A small network was shown many inputs. Here are its activations along a few directions, one row for each input.
In each table, some parts of the input vary, and every possible input appears once, in random order.
A made-up example of a description, with smaller parts first: one of 2 separate values, together with either a single point or one of 11 places around a ring or (one of 5 places around a ring, together with one of 6 places along a line).
Shared parts are said once, and a part with two or three values counts as separate values.
(in the rows, 128 means zero)

Other details of the inputs shift rows strongly along two fixed directions, in all tables alike. That doesn't count.

Rows:
r1: [101 147  51  56 169  70 176 162  46 251 148]
r2: [ 41 150 131 145 112 134  32 158 131  40 176]
r3: [168 123 133 116 162 137 177 129 137 184 104]
r4: [114 145  60  92 186  91 192 154  54 241 145]
r5: [130 125  53  92 152  72 130 126  49 208 125]
r6: [ 74 104 167 162 116 143  68 103 142  37 140]
r7: [ 94 151 130 131 103 133  57 157 135  77 142]
r8: [203  91 178 172 103 163 176  69 178 107  92]
r9: [ 90 118 109 108 117  94 100 115  93 125 141]
r10: [213 141 154 170 101 161 182 105 189 121 118]
r11: [164 123 133 116 153 132 191 136 135 181 100]
r12: [ 77 101 176 141  99 141  43 111 156  29 119]
r13: [223 138 155 172 100 171 185 106 185 122 111]
r14: [194 104 196 152 128 183 204 104 198 127  94]
r15: [ 34 158  95  95 119  95   6 186  94  69 165]
Each input here is: one of 3 separate values, together with either a single point or one of 4 places along a line.
Q: The inputs of r3 and r15 match in every part but the choice among 3 separate values. If r4 is changed in the same way as r3 into r15, which row does it become?
A: r2
Q: Which other rows does r14 become when the place on the line of 4 takes its other values? List them by row number.
A: r1, r3, r11
Q: Which other rows does r10 become when the choice among 3 separate values takes its other values? List them by row number.
A: r1, r9

Rows:
r16: [ 86 116  83  93 150  86 146 121  66 188 131]
r17: [ 20 131 154 100 153 122  64 180 125  88 165]
r18: [127 143  37 111 129  60 136 115  49 195 151]
r19: [193 129 125 165 114 128 133 103 155 126 108]
r20: [217 147 128 150 101 133 172 107 162 146 118]
r21: [142 112 165 157 115 162  95 114 169  63 106]
r22: [167 101 159 124 163 136 171 114 151 154  95]
r23: [121 156  80 120 143 119 145 155 102 161 147]
r24: [147  98 124 112 160 107 197 100 101 197 118]
r25: [142 134  75 118 134 107 112 131  91 163 130]
r26: [ 44 140 140  94 108 123  46 170 108  80 147]
r27: [203 101 202 142 130 170 206 107 205 144  93]
r28: [113 111 127 130 125 125 137 107 103 126 122]
r29: [ 28 126 192 136 122 162  46 160 179  20 151]
r30: [ 40 120 202 114 100 151  36 154 172  24 138]
r31: [209 100 183 162 140 174 188  86 192 134  77]
r32: [145 126 214 183 115 200 134 122 209  44 115]
r33: [133 148  90  98 120 108 139 152  92 163 131]
r34: [169 158 100 142 136 136 163 131 128 158 145]
r35: [118 138  59  89 158  87 137 149  50 209 118]
r36: [139 148  83 107 111 106 127 149  96 170 141]
r37: [ 50 121 115 119 106 107  42 123  94  65 162]
r38: [ 94 121  83 109 128  99 115 120  73 136 143]
r39: [227 147 154 197 112 166 187 100 199 117 121]
Q: The inputs of r20 and r18 match in every part but one. If r26 is changed in the same way as r20 into r18, which row does it become?
A: r28
Q: What do these inputs look like to the network?
A: one of 4 places along a line, together with one of 6 places along a line
Q: Which other rows does r24 become when the place on the line of 4 takes its other values? List them by row number.
A: r17, r22, r27
